These are the activations of a small network on made-up records, seen along a few directions, one row for each record.
Records have a field called Dut. Each example row is followed by its value.
The largest differences between rows may come from other fields.
Strong random noise was added to every row along 3 fixed directions; ignore it. To show where, here is one row again and again, with new noise each time:
[   9   51  -30 -276    7  202   53   59   24 -193 -122 -209  -47  -58
  -85   -5  150  -76]
[-411 -411 -391   24   74 -197  326  142  -97 -241  -50 -635  493  401
   28  189 -231   19]
[ 416  334  -33  111  263 -107 -363  -65   91 -202  354  594   -5   53
 -179 -105 -137 -204]
[ 432  188   16  -14  114  115 -154 -134  304  -32  141  441  -56 -105
 -320  -58  -25 -235]
[ 391 -240 -242  375  145 -153   97 -264  579  182  252  444  396  160
 -511  115 -428 -298]

[-313   67  110 -262  -47    0  108   23 -773   -7 -111 -679 -397  -97
  804  -44  297  493] => w6
[ 114   31  -25  300  179  -86  -33 -145 -147  -31  147  -65  120   25
   55   11    8   67] => w7
[-595 -823 -176  -58 -305   -5  778  120  185  152 -468 -782  476  129
 -188  307 -225  160] => w2
[ -65 -191  106  220  -31 -250  167 -182 -367  321   87 -325 -168  -59
  497   57 -173  487] => w6
[ 207  -46 -178  168   72   78   31 -128  326  -26   73  -58  240   11
 -291  -15   71 -236] => w7
[-529 -312 -103  164 -194 -379   32  207  -44   26  -34   46  272  266
   19  -12 -296  185] => w5
[   9   97   52  445  232 -336 -186   -6 -382 -117  327   -5  143   70
  255  -45 -227  301] => w7
[ 333  160   49  -65   55  202  -86  -41  210  -34  -13  252  -99 -105
 -226   -7   73 -199] => w9
[ -24 -501 -209  197 -105  -57  384 -215  322  390  -75 -283  229  119
  -63  122 -119  -34] => w6
[-847 -341  323 -108 -422 -318  230  308 -555  125 -272 -341  -84  -71
  436  -35 -186  719] => w5
[-134   56 -254  529  413 -561 -310   26 -378 -233  556  174  415  430
  185   20 -247   22] => w4
[  89  161   94 -456 -143  644   93   65  147  -21 -366 -378 -242 -298
 -195  -12  500 -188] => w8
[ 493  569  226  138  221  -10 -421 -132 -105  -96  312  683 -272 -216
  -25 -175   28  -41] => w8
[ 158 -195 -286   50  123  124   96 -227    2  114   33 -675    7   40
  205  176  151 -199] => w1
[-157  328  433 -316 -232   19 -249  146 -275   55  -41  447 -478 -291
  165 -285  215  258] => w5
[ 123  398   19 -230  110  242 -271  216 -179 -355   21  -39 -180  -51
   64 -111  347 -121] => w8
[ 412 -176  193    3 -192  289  285 -271  678  445 -230  286  -15 -324
 -577  104  -72 -177] => w9
[ 166 -470 -217   -6 -103  303  465 -349  430  430 -182 -726   34 -141
 -106  249  204 -255] => w1
[  30   -5  195 -280   -5  361  158 -172 -273  125 -149 -752 -453 -435
  411   61  565   71] => w3
[ -72 -523  -88  256  -52  -23  436 -257  302  423  -63 -371  291  -65
 -230  266   15   83] => w4
[ -25  110 -111   24  149  -99 -166  240  -35 -266  132  196  101  162
  -39  -56 -103 -113] => w2
[-372   76   40 -346 -109  -12   -2  356 -221 -379 -211 -233  -10    8
   48  -30  136   75] => w2
[ -80 -299   22  480  127 -334   94 -118 -115  267  220 -112  240   21
   90  135 -239  307] => w4
[ 497   99  230  406  216 -119 -202 -363  -19  360  372  227 -302 -377
  223    8  -58   67] => w3
[ 511 -104 -139  221  185  126   81 -493  125  372  225 -170 -175 -131
   98  136   97 -220] => w1
[ 879  120  341   22    1  559    6 -625  521  675   25  273 -613 -795
 -230   44  427 -268] => w3
[ -96   27 -122   18  106 -124 -139  263  -21 -353   95   50  241  257
    2   -7 -113 -112] => w9

Here are new rows. What is Dut for each?
[ 559  138   50   86  115   97  -52 -393   61  266  190  -71 -333 -234
  155   20  241 -224] => w1
[ 185 -432 -227  331   -1  -62  391 -432  293  561   63 -190  114   89
  -26  220 -172   17] => w6
[ 184  507   48   77  259 -192 -548   92 -180 -410  330  615  -26  115
  -10 -142 -150 -133] => w9
[ 284  -52  -22  -43  -26  213  118 -286  195  343  -70 -146 -225 -156
   17  -48  186  -66] => w6
[ -17 -504  -88  327  -37   -2  385 -304  306  461  -38 -286  310  -52
 -269  273  -68   27] => w4
[ 123  435  260 -181   29   22 -369  186 -227 -201   59  494 -293 -217
   14 -116   53   84] => w2
[  98   28  166 -305 -189  354  123   41  271   91 -226  218 -169 -364
 -264  -56  150  -79] => w2
[-268 -195  210  -94 -367  -11  145   14   87  260 -207  152  -96 -133
 -108  -64  -13  156] => w5
[ 274 -262  -21  144  -31  259  434 -297  426  368 -104 -150   45 -170
 -326  175    8  -76] => w8
